A small network was shown many inputs. Here are its activations along a few directions, one row for each input.
Each table varies a few parts of the input and shows all the possible inputs, shuffled.
Descriptions start from the smaller parts, as in this example, which fits no table here: values(3) and (point or ring(11) or (line(4) and ring(5))).
Shared parts are said once, and a part with two or three values counts as separate values.
In the rows, 128 means zero.

Other details of the inputs shift rows strongly along two fixed directions, in all tables alike. That doesn't count.

A family of inputs:
row 1: [109 136 126 135 182 100 134 124 124 100 142 171  86  81  64]
row 2: [125 157 118 128 142  82 127 150 152 115 131 103  49 115  75]
row 3: [120 164 146 117 169 203  75  83  66  64 153  50 175 125 128]
row 4: [108 129 117 133 172 104 128 130 128  86 147 163  84  74  64]
row 5: [111 119 140 104  59 166 115  97 133 192 109 134 185 161 219]
row 6: [105 104 123 101  34 176 104 107 143 164 118 114 188 148 219]
row 7: [123 107 116 155 165  95 115 118 125  85 164 131 102  63  70]
row 8: [ 94 173 146 102 174 209  72  54  67  85 148  81 170 119 127]
row 9: [ 96 168 138 126 160  67 131 121 134 155 130 140  54 102  83]
row 10: [153 152 124 149 143  78 135 149 141 122 147  79  63 125  75]
row 11: [115  57  97 129  36  77 158 183 202 167 116 193 101 103 157]
row 12: [131 164  70 132 154  66 108 159 128 155 145  99  84 107  71]
row 13: [ 98  90 115  94  70 218 118 122 125 107 109 174 194 135 194]
row 14: [ 93 154 120 119 139  77 119 132 147 131 141 122  51  87  79]
row 15: [147  91 148 128 105 186 134 118 112 141 113 145 222 160 200]
row 16: [179  29 119 175  96  82 175 177 169 142 129 191 159 105 148]
row 17: [126 179 142 107 180 217 104  91  68  62 137  59 158 154 122]
row 18: [152  96 136 119 101 203 156 132 115 125  98 146 204 180 194]
row 19: [117 113 115  88  32 196 121 147 156 140  91 118 164 178 209]
row 20: [144 114 139 118  49 165 114 123 134 173 116 104 195 172 218]
row 21: [172  70 136 171  78  40 173 171 178 212 121 178 132 144 165]
row 22: [151  83 117 119  77 213 144 142 123  97 109 130 203 166 197]
row 23: [138 129 115 137 179 107 138 146 132  69 134 143  81  99  64]
row 24: [154 132 141 158 203  90 164 140 116 101 137 133  99 124  67]
row 25: [127 122 133 153 188  86 128 108 121 113 156 149 105  79  70]
row 26: [174  51 110 167  39  55 156 184 194 172 133 151 133 118 162]
row 27: [ 93 225 156  86 160 184  90  85  83 126 106  64 115 176 132]
row 28: [152 157 132 152 154  72 140 145 134 136 141  89  63 134  77]
row 29: [176  72 126 165  74  60 194 186 180 198 101 178 113 163 155]
row 30: [102 179 128  90 163 224  85  97  80  40 129  77 146 139 120]
row 31: [143  96 158 130 116 179 139 115 109 151 109 153 223 169 198]
row 32: [116 144 125 140 142  61 111 113 143 143 159 103  72  86  86]
row 33: [167  41  58 146  99  89 168 199 155 158 113 214 159 111 130]
row 34: [135 143 133 141 198  95 152 137 123  94 123 158  87 115  64]
row 35: [138 136 124 138 188 101 146 141 127  82 128 151  84 106  64]
row 36: [148  47 129 164 115  77 179 145 164 170 121 230 153 107 140]
row 37: [145 111 121 111  33 190 130 145 144 144 104  95 179 185 206]
row 38: [ 84 213 163  98 161 164  75  49  77 153 137  65 138 150 143]
row 39: [149 151 142 156 157  52 119 130 131 149 157  90  83 114  88]
row 40: [ 96 161 129 122 150  72 124 126 140 144 136 132  51  94  82]
row 41: [ 94 220 147  82 150 190  85  89  90 115 112  55 114 169 131]
row 42: [ 77 200 156  90 187 207  93  65  65  96 124 122 154 135 119]
Description of these inputs: values(2) and (point or (line(4) and ring(5))).
Changing only the values(2) part turns row 19 into row 30. The same change can be made to row 12. Which row results?
> row 33
Changing only the values(2) part turns row 11 into row 13. The same change can be made to row 9. Which row results?
> row 42
Change only the values(2) part in row 20. List by row number the other rows that result.
> row 16
Change only the values(2) part in row 26. List by row number the other rows that result.
> row 3
Change only the line(4) part in row 10. List by row number the other rows that result.
> row 28, row 29, row 37

A family of inputs:
row 43: [150  98 120 143  93  93 151 159 160 157 122 141 123 136 143]
row 44: [118 142 151 113 141 185 115  95  94 124 119 126 182 151 161]
row 45: [126  99 117 129  89  99 145 151 161 156 119 163 115 121 141]
row 46: [157  81 119 151 109 110 159 157 150 129 124 160 141 127 137]
row 47: [159 110 122 167 164  70 147 152 138 105 151 126  91  99  72]
row 48: [111 159 147 107 122 170 108  91 101 156 119 107 164 159 168]
row 49: [134  84 114 135 109 117 151 151 150 131 119 181 134 114 135]
row 50: [129 156 139 111 108 174 104 112 108 137 122  77 163 166 167]
row 51: [107 215 135 136 231  66  93 105 102  84 174  55  20  80   7]
row 52: [ 89 156 133  91 103 181  98  97 114 134 116 113 148 143 165]
row 53: [114 141 133 104 127 195 112 106 100 110 118 117 170 149 158]
row 54: [120 173 137 119 184 155 103 101  90  84 143  83 120 124  91]
row 55: [126  85 111 130 107 119 146 147 151 129 119 186 133 108 135]
row 56: [152  92 115 155 105  56 160 169 172 154 127 158  90 114 113]
Changing only one part turns row 46 into row 43. The same change can be made to row 44. Which row results?
> row 48
What is each input in this table made of?
> values(2) and (point or line(6))

A family of inputs:
row 57: [127 106 119 124  96 131 130 137 144 140 121 143 142 129 152]
row 58: [133 127 131 140 157 109 129 126 121 120 141 129 119 112 104]
row 59: [133  99 141 137 100 128 138 127 145 134 126 144 143 127 155]
row 60: [129 105 143 131 102 130 143 130 145 135 119 150 134 133 152]
row 61: [130 116 126 124  98 127 138 137 143 154 115 139 133 143 152]
row 62: [136 116 132 128 110 129 140 134 137 150 115 144 145 146 151]
row 63: [143  99 126 134 111 141 139 139 132 128 121 142 156 135 149]
row 64: [125 126 123 136 149 108 127 124 127 118 141 137 112 105 102]
row 65: [ 95 202 148 101 159 180  77  73  76 117 139  55 140 143 128]
row 66: [147 108 126 134 104 132 136 139 136 138 122 131 149 142 152]
row 67: [125 119 130 125  99 127 137 133 140 160 115 143 135 141 152]
row 68: [110 159 128 109 134 158 109 118 114 110 127 102 125 134 127]
row 69: [136 110 123 129  95 126 135 137 141 149 123 130 140 138 155]
row 70: [139 139 129 137 147 106 132 136 129 119 133 117 104 127 102]
row 71: [123 128 125 137 149 107 126 123 126 122 141 140 113 104 103]
row 72: [126 130 121 132 147 118 133 134 130 109 132 135 106 112  99]
row 73: [ 95 169 139  87 117 210  84  84  90 120 121  85 176 157 173]
row 74: [129 133 132 136 160 108 136 129 123 119 134 135 112 117 101]
row 75: [131 129 134 140 157 109 129 125 120 123 142 131 121 112 105]
row 76: [136 126 130 141 157 109 130 129 122 116 140 126 117 112 102]
row 77: [ 99 194 152  99 177 188  92  79  72 103 134  81 148 145 123]
row 78: [128 105 120 124 108 141 141 136 139 131 114 158 143 132 147]
row 79: [135 104 123 125  85 129 144 144 149 156 111 147 140 147 164]
row 80: [139 110 121 129  92 130 136 143 141 142 125 126 141 139 153]
row 81: [130 100 121 129 107 138 135 131 137 134 122 154 150 127 149]
row 82: [130 143 135 137 152 103 131 127 127 134 133 126 108 125 104]
row 83: [132 132 130 136 158 112 135 130 124 116 132 133 111 118 101]
row 84: [136 130 126 138 152 118 136 138 124 106 132 125 112 121 100]
row 85: [121 110 125 125  98 126 127 130 139 149 122 150 143 127 153]
row 86: [122 137 121 129 140 108 127 137 136 118 132 126  96 113 102]
row 87: [124 112 121 120  99 134 135 140 145 140 114 149 134 133 151]
row 88: [148 108 125 134 102 134 137 142 136 135 122 129 149 143 151]
row 89: [139 104 125 130 113 140 145 142 133 128 114 149 148 141 147]
row 90: [123 131 123 131 150 112 132 128 129 115 132 140 104 110  99]
row 91: [118 139 126 128 142 102 125 130 134 128 132 134  95 109 102]
row 92: [141 124 127 141 149 120 130 135 123 107 139 119 120 116 103]
row 93: [127 139 128 138 141  96 124 126 130 135 141 112 103 114 105]
row 94: [135 140 131 137 151 103 131 131 128 127 132 121 105 126 102]
row 95: [119 116 127 120 100 131 132 132 139 151 115 157 135 131 151]
row 96: [125 159 139 126 155 137 109 106 106 122 138  95 130 132 119]
row 97: [129 138 126 137 140  98 125 127 131 132 141 109 102 115 104]
row 98: [128 124 121 136 147 113 127 129 129 112 140 131 112 107 100]
row 99: [103 201 142  97 155 187  85  89  82 101 134  54 129 153 126]
row 100: [141 135 129 141 148 104 127 130 126 123 140 112 112 120 105]
row 101: [137 139 130 137 150 104 132 133 129 123 132 119 104 126 102]
row 102: [137 113 132 135 109 127 135 130 134 152 122 140 152 139 154]
row 103: [130 142 125 133 139 102 129 136 133 126 135 113  93 123 103]
row 104: [145  88 125 135 101 138 145 142 138 138 117 155 161 137 161]
row 105: [119 138 124 128 142 103 126 132 135 125 132 132  94 110 102]
row 106: [129 120 118 132 124 107 128 140 141 124 134 130 113 112 115]
row 107: [130 123 120 136 144 116 127 132 130 109 140 129 113 108 100]
row 108: [125 109 123 123 109 138 141 131 136 137 115 162 144 130 149]
row 109: [137 105 126 129 115 139 145 139 133 131 114 151 149 140 148]
row 110: [110 130 131 104  95 174 109 110 119 141 116 125 170 146 176]
row 111: [123 144 130 132 143 100 128 128 132 137 133 119  95 120 102]
row 112: [143 109 128 134 108 128 136 134 136 146 121 136 150 140 153]
row 113: [134 111 118 136 129 120 134 140 136 114 135 137 123 114 112]
row 114: [104 158 135  90 116 226 101  96  93 107 112 101 181 164 172]
row 115: [134 136 124 136 137 100 126 134 132 125 142 106 101 117 104]
row 116: [120 135 127 131 150 109 133 125 127 122 134 146 106 108 101]
row 117: [115 142 128 106 110 174 107 116 115 119 124 104 155 142 154]
row 118: [144 113 126 131 104 135 141 144 137 135 116 136 141 149 149]
What is each input in this table made of?
> values(2) and (point or (ring(5) and line(6)))
Changing only the values(2) part turns row 58 into row 74. The same change can be made to row 98. Which row results?
> row 78
Change only the values(2) part in row 67. List by row number the other rows that result.
> row 65
Start at row 81 and move only the ring(5) part, one step at a time. The first step leads to row 73. Which rows follow, in order?
> row 97, row 112, row 76
Change only the ring(5) part in row 101. List by row number the other rows that result.
> row 78, row 79, row 87, row 109

A family of inputs:
row 119: [140 108 139 159 104  72 148 137 156 179 144 126 128 128 138]
row 120: [134 127 130 125  81 139  95 108 131 157 128  85 162 148 182]
row 121: [109 112 137 120  95  99 142 149 167 137 115 153  86 119 136]
row 122: [150 113 124 116 103 190 122 138 115 106 125 103 184 147 172]
row 123: [147 123 108 133  94  86 151 176 156 146 115 130 101 151 130]
row 124: [ 93 209 139 108 178 112  84  88 113 109 147  97  70 105  69]
row 125: [ 67 173 143  62  90 238  64  82  84 158 106 110 205 166 215]
row 126: [149 122 125 139 116  89 159 159 159 171  98 139 102 157 125]
row 127: [150 123 134 122 142 176 147 133 115 124  99 134 165 173 148]
row 128: [131  77  89 143 104 133 152 153 153  99 131 165 119 100 112]
row 129: [168  69 120 161 120  94 132 143 145 122 143 137 147 110 132]
row 130: [133 158 154 149 207 113 112  97  91  94 174  77 123 108  68]
row 131: [122 122 131 114 121 172 124 111 125 109 111 170 170 131 149]
row 132: [102 168 149 122 197 139 112 109 105  54 142 104  87  98  70]
row 133: [137 142 163 111 125 229 120  86  72 129 110 115 210 186 194]
row 134: [115  99  91 124  72 111 138 150 166 140 130 142  88 110 120]
row 135: [154 110 111 137  82  87 139 167 162 152 130 109 109 120 135]
row 136: [108 109 115 123 118  89 149 124 149 174 125 180 106 108 137]
row 137: [164  96 107 145 127 113 163 179 143 106 123 155 127 141 123]
row 138: [ 95 164 131 127 207 124  93 109  88  85 149 122 115  80  62]
row 139: [126  83 114 137 142 105 164 127 135 132 123 199 137  97 121]
row 140: [122 209 161 138 192 103 107  91  87 133 148  65  74 131  76]
What is each input in this table made of?
> values(2) and (line(5) or ring(6))
Changing only the values(2) part turns row 119 into row 130. The same change can be made to row 125. Which row results?
> row 138
Change only the values(2) part in row 131. List by row number the other rows that result.
> row 124
